A small network was shown many inputs. Here are its activations along a few directions, one row for each input.
In each table, some parts of the input vary, and every possible input appears once, in random order.
A made-up example of a description, with smaller parts first: one of 3 separate values, together with either a single point or one of 9 places along a line or (one of 4 places along a line, together with one of 8 places around a ring).
Shared parts are said once, and a part with two or three values counts as separate values.

Other details of the inputs shift rows strongly along two fixed directions, in all tables alike. That doesn't count.

Rows:
x1: [ -8  18  33   3 -27   3  23 -15   5 -50   5  24   4  -1 -14]
x2: [-27  16  78  -9 -30 -45  12   1 -11 -45  11   5  -2 -37 -19]
x3: [-45  55  35 -25 -78   1 -13  20   6  27  -2  -2  -6 -25  -9]
x4: [  5 -23  -1  35 -15   2  -1  17   7  22 -19 -23 -34  -7  -2]
x5: [ -9 -41 -29 -22  18  -9  10   8  -6 -33  -4  17  59   0  20]
x6: [ -5 -24  23  -2 -18  18   7  11 -18  -9 -17 -15 -10 -40   6]
x7: [  1  -2 -10  18  19  16   3  -5 -10 -10  18  16 -15  36 -16]
x8: [ 32  -3 -32  -4  26  43  -6  -6  20  16 -17  -6   5  21 -14]
x9: [-22 -32 -32  23  23   6  -4   6  10 -10  -4   2   5   5 -15]
x10: [-23 -13 -33  10  -2  -8  25 -18  26 -47 -17  22  58 -12 -11]
x11: [ 10  -6 -46  10  42 -11 -20  10  16   6   3 -20  19  19 -15]
x12: [ 30  24   0   5  -5  25  -3 -34   0 -10   0  11  -6  15   9]
x13: [-55   2 -49 -40 -12  15   3   3 -15   6  14  15  79  42  31]
x14: [ 46  28  -2  19   3 -22  -9   1  -5  47   4 -39 -58  16   7]
x15: [ 24  -5 -56   8  15  28  -3 -29  22 -23 -18  17  65  29   4]
x16: [  8   2 -48  -6  44  16  13 -38   4  13  -2   9 -11  22   5]
x17: [ -7  -7  41 -22  16 -11   4   7 -13   7  13  16 -32 -15   2]
x18: [ 45  22 -25  33  -5   7   0 -15  -1  55  -8 -29 -82  10  10]
x19: [-17  -5  94  -5 -12  23  11  16 -26 -11   9  10 -46 -15 -17]
x20: [-32   8 -18   2 -40   3  -9  20   6  64  22 -14   6  42  15]
x21: [ -6 -11  43 -15  16  -7 -10  24   1   6  -9 -21  -2 -25 -17]
x22: [ 19  -9 -60  -2  39  28  -1 -20  25  23 -22 -10   3   8  -3]
x23: [ 72  36 -35  -9   1  46   0 -28 -13  27  -2 -20 -41  21  15]
x24: [ 42   4 -42  22  16 -15 -15  10  21  36 -13 -42  -6  22   2]
x25: [ -7  -7 -19   7  -9   7  22  -8  25 -55 -12  28  68   9 -20]
x26: [ 38  36  38 -17  14  -1 -15  -3 -11  48   5 -34 -70 -19  -9]
x27: [ 15  44  47  11 -43   2  10 -15   2   5  -5 -13 -73 -54 -11]
x28: [ -9 -28 -29   8  30 -12 -12  24  14  -5   7  10  12   4  -7]
x29: [-50 -21  52   7  20 -39   4  21 -27 -36  30  11   3   3 -15]
x30: [-12   3 -28 -14   8 -38  22 -28  16 -48  11  42  44   8   3]
x31: [-52 -45  61  26 -17 -16  30  22 -28 -52  13  32  12  33  -2]
x32: [ 21 -16 -78 -20  58   4  -4 -10  31  13 -11  11  38  24   7]
x33: [-31 -31  49 -26  -5 -23  20  12 -40 -42  17  26  10 -18  20]
x34: [ 22   8 -34 -25  30 -13   6 -26 -21 -10   9 -10  23  22  19]
x35: [-21  -9  63  -4 -40 -30   9  30   9 -33  -7  16  10 -62 -17]
x36: [  2  52 -33 -31  -9  43 -25   6  14  95  10 -24 -21  18   9]
x37: [ 10  20  15   9 -11   9  -2 -32  -7   1  -7   1 -34 -23  14]
x38: [ 34  -3 -62 -19  33   0  -4 -12   2  -1 -12 -24  49  14  13]
x39: [ 54   8  11  35 -31  28 -17  24   9  48 -20 -39 -64   3 -13]
x40: [-22  49  11 -22 -54  21 -32   4  -1  53   1  -9  -1  -7  16]
x41: [-13 -49 -46  15  23 -30   8  18  19 -17  -4  17  48  34  14]
x42: [ -6 -13 -22  -9  12   8  23 -28 -25 -22   2  10   6   6  21]
x43: [  1 -35 -35  -8  12  27  16  -6  -5 -41 -10  14  67  28   6]
x44: [ 26  18  -5 -10   4 -13 -10 -27   0   3   3  14  -9  -9  21]
x45: [-54 -48  51  13  -4 -51  25  29 -24 -38  18  35   9  11  13]
x46: [ 43  11 -11  24  -2  39 -27  16  11  36  -7 -26 -51   3 -29]
x47: [-19 -15 -60  19  45  -3  11 -26  -2 -14  13  21   5  37  -2]
x48: [-26   3  89  -7 -17 -34  -4  -2 -26 -35  10   4   0 -33   2]
x49: [ 27  15  -4  -1   5  -9 -21  -9  11   5 -17 -20  24 -20   2]
x50: [-24 -23 -27   3  41 -27   6   2  -7 -21  28  35  15  27   1]
x51: [-91  -4  65  -6 -45   4 -14  56 -17  23  42   3  -3  -5  -9]
x52: [-21 -23  73  -3 -27 -18  -9  26  -5 -25  -8  15  11 -56   4]
x53: [ 53  30 -14  17 -18  30 -22 -19  16  43 -31 -31 -44 -42   4]
x54: [ 33  41  53   1 -41 -16 -13  18  12  17 -17 -37 -34 -66 -29]
Each input here is: one of 6 places along a line, together with either a single point or (one of 2 separate values, together with one of 4 places along a line).
Q: The inputs of x32 and x5 match in every part but the place on the line of 6. If x17 is changed in the same way as x32 into x5, which row does it become?
A: x33
Q: The inputs of x29 and x2 match in every part but the place on the line of 6. If x51 is changed in the same way as x29 into x2, which row does it become?
A: x3
Q: Which other rows does x11 become when the place on the line of 6 takes its other values? List them by row number.
A: x21, x24, x38, x49, x54
Q: Which other rows does x19 become when the choice among 2 separate values takes its other values? List them by row number.
A: x8

Rows:
x55: [  7 -21 -47   1  23   2   7 -18  17 -32  -9  12  57  14   7]
x56: [  3  16 -37  -3   2  -7   1   3  16  14  -4  -9   3  12   9]
x57: [-12   7  38   8 -33  -3  -2   8  -5  13   3 -18 -24 -16 -13]
x58: [-40  -9  44  -5 -11   6  -3  16  -5 -21   9  16  13   2 -10]
x59: [  1 -26 -49  -1  24   3   6 -17  16 -41 -15  17  60  20   5]
x60: [ 31  29 -73   4   8  14   2 -12  26  32  -4 -17  -1  24  10]
x61: [-31 -10  52 -18 -19   3   9  19 -10 -11  11   5   4  -9  -7]
x62: [-12 -38 -26  11  26 -18   9   5   1 -18  11  17  42  44  12]
x63: [ 12  20  -9  -2  -3   5 -11  -7   1  42 -10 -13 -24  -5  10]
x64: [ 29  22 -54  -8  11  14 -11 -16  21  47   0  -5 -13   9  13]
x65: [-16 -21  23   8   2  -9  13  -2  -4 -44  -8  20  23  -5 -13]
x66: [ 44  25   5   5  -7  18  -7 -14  -6  17  -6 -18 -63 -12   3]
x67: [-15   3  31  -7 -21  -2 -14  11 -17  10  -1 -16 -13 -15  11]
x68: [ 40  24  38   6 -14  -5 -12   4  -2  22 -13 -21 -52 -39 -12]
x69: [-11 -20 -26  -3  27 -14  16 -25  -4 -43  12  23  35  20  14]
x70: [ 11  10 -26 -19   4  19   1  -8  10  13  -2  -2   7  23  -3]
x71: [  0  18 -22   9   6   7 -10  -4   9  11   5  -3  10  14  -3]
x72: [ 54  29 -34   0  16  -2  -6 -28   6  21  -6 -12 -34   4   5]
x73: [ 23  32  29 -12 -24   7 -13  20 -21  41  -4 -26 -45 -24   1]
x74: [  0   5 -28  -5   4  12  -1  -6  14  21   2  10   4   8   9]
x75: [ 10  16  18   1 -27  23 -17   5 -11  28  -7 -25 -35 -12   7]
x76: [ -4 -15  40   7  10   1  -2  20 -12   6   4 -18 -44 -30 -15]
x77: [-8 10 13 -4 -3 13 -8  3  5  8 11  2  3  5 -4]
x78: [ 43  25   8   9  -8  12  -3  -8   2  14 -13 -11 -52 -18  -8]
x79: [-16  -4   3  -5 -10  10  -1   6   6  10  -3  14  -5  -1   3]
x80: [  6  -8 -31   3  26 -13  17 -23   8 -28   2  18  30  14   3]
x81: [-18   0  33   2 -16   1   0   6 -10  18   0  -4 -15 -20   6]
x82: [ -7 -36 -42  14  30  -9  11  -1   6 -18   8  19  46  53  11]
x83: [ 25  26 -10  -7 -10  19  -3   5 -12  34   0 -18 -17  -2   3]
x84: [-23 -16 -28  -2  -3   1   1   5   1 -16   6  25  31  16  -4]
x85: [ 33   2 -41  -5  18  -3 -10 -14  16  -2 -17  -9  18  -1   8]
x86: [  8 -12  45  13 -13 -14  -9  31 -12  18   2 -13 -39  -4   2]
x87: [-42 -13  15   0 -12 -15  17  20   1 -22   9   7  24  -2   4]
x88: [ 44  19  -2  12   0   9  -3 -12   7  15  -9 -13 -26 -17 -11]
x89: [ 23   6 -30   7  18   0  12 -22   8 -12  -3   9   7   9   0]
x90: [-16   4  39   7 -35  -1  -3  10  -6   8  -3 -14 -26 -13 -16]
x91: [-15 -15  34   3   1 -18  15  -4 -13 -35   9  16   2 -12   0]
x92: [-44 -15  48 -11 -18 -15   0  23  -7  -4   4  19  -2 -21   4]
x93: [-24  -3 -13 -13  18  -8  -5  -4   8 -13  10  19  41  25   2]
x94: [-39 -20  16  -5  -8  -6   1   5 -15 -19   9   3  31   2  13]
x95: [ 18   0 -27   6  18  -1  12 -27   3 -15   3  11   7  14   3]
x96: [-24 -15 -30  -9   4 -16  -2   5   1 -14  10  24  37  13   1]
x97: [-13  10  31   5 -32   6   4  26   1   8  -6 -13 -30 -17  -3]
x98: [ -3   3   2   1 -21   6  -8  14  -2  13  10   3 -12 -13  -5]
x99: [-14 -24  56   0 -18  -9   1  19  -7 -31  -4  -2   6 -42  -2]
x100: [-33 -19 -29   1  12   3  12 -15   1 -13  -7  24  46  28   8]
x101: [-24 -19  25  -6   9 -23  12  -6 -16 -46   7  20  11  -2  10]
x102: [ -1   6 -23   3   4  13   2 -15   4  23  -5   0   6  10  10]
x103: [ 24   6 -20   6  11   5   6 -22   1 -11  -5   7 -12  11  -1]
x104: [ -3 -19 -12   4  14  -4  14 -10   9 -34  -8  14  42   2  -2]
x105: [-11  -5 -40 -11  12   9  11  -5 -10 -11  -1  15  46  32   5]
x106: [-32 -32  45   2  17 -16   4  24 -18 -20   1  -1 -16 -21 -14]
x107: [ 10  11 -46   2   4  -5  -3 -21  14  19   3 -13  12  22  -2]
x108: [-31  -8  49 -11 -20  -6   9  25 -29 -10  11   3   9 -16   0]
x109: [ -8 -16 -15   1  19  -5  16 -21  -6 -39   8  20  22  15  11]
x110: [ -8   9  13   0 -19 -15  -6   1   0  14   0 -15 -13  -4  -9]
x111: [ -5   7  49 -20 -22   5  -1  18  -7  15  10 -12 -23 -19  -6]
x112: [ 41   8 -43   1  20   3   0 -22  19   5 -13  -7  14   1   2]
x113: [ 33  39 -55   9  11  21 -20 -15  18  35  -6 -15 -10  25  -4]
x114: [ 22  32   8  -5  -6  16 -21   2   9  39   9 -17 -30  -7  -3]
x115: [-18 -33 -18   7  40   0  11   0  -3 -22   5   7  17  12 -10]
x116: [ -5   1   5  -2 -20  -2  -9  16  -4  12  13   2 -11 -16  -4]
x117: [ 26  28   7 -23  -9   8 -12   5   4  39  -1 -22 -32  -5  -2]
x118: [-16  -8  59   2  -9 -24  11  11 -14 -31  -1  12 -12 -28  -7]
x119: [ -5 -16  36  10   8  10  -2  20 -12   1  -5 -13 -45 -22 -20]
x120: [ 34  39 -54   6  14  11 -21 -15  18  40   3 -19  -8  17   1]
x121: [-19 -27  25   3  -1  -6  13   4  -1 -45 -14  18  28 -11  -8]
x122: [ 17  38   3   4  -7   1 -25   7   4  36  -1 -21 -32  -8  -5]
x123: [-16 -19  39   5  -1 -19  13   3  -7 -36   2  13  17 -20 -11]
x124: [-39 -17  40  -2 -22   2   1  13 -20 -16   7   0  12 -10   9]
x125: [ 65  28 -51  -1  19   4 -12 -23  23  28 -22 -20 -12  -2   3]
x126: [-19 -36  28  16  -4  -9   5  24 -11 -17   2  12   4  19   0]
Q: The inputs of x94 and x67 match in every part but one. If x123 is changed in the same way as x94 into x67, which row does it become?
A: x68
Q: The inputs of x89 and x80 match in every part but one. If x77 is changed in the same way as x89 into x80, which row does it become?
A: x114
Q: Describe the family of inputs behind these rows.
A: one of 4 places along a line, together with either one of 2 separate values or one of 6 places along a line or one of 10 places around a ring
Q: Which other rows does x90 become when the place on the ring of 10 takes its other values? List them by row number.
A: x58, x70, x75, x79, x84, x97, x100, x105, x113
Q: Which other rows does x111 become when the place on the line of 4 takes its other values? List them by row number.
A: x61, x70, x117
Q: A walk changes only the place on the line of 4. It starts at x105 and steps to x83. List the rest of the walk in order.
A: x108, x73
Q: Which other rows does x118 become when the place on the line of 6 takes its other values? List them by row number.
A: x68, x72, x85, x101, x125
Q: Which other rows does x126 become when the choice among 2 separate values takes its other values? List them by row number.
A: x119
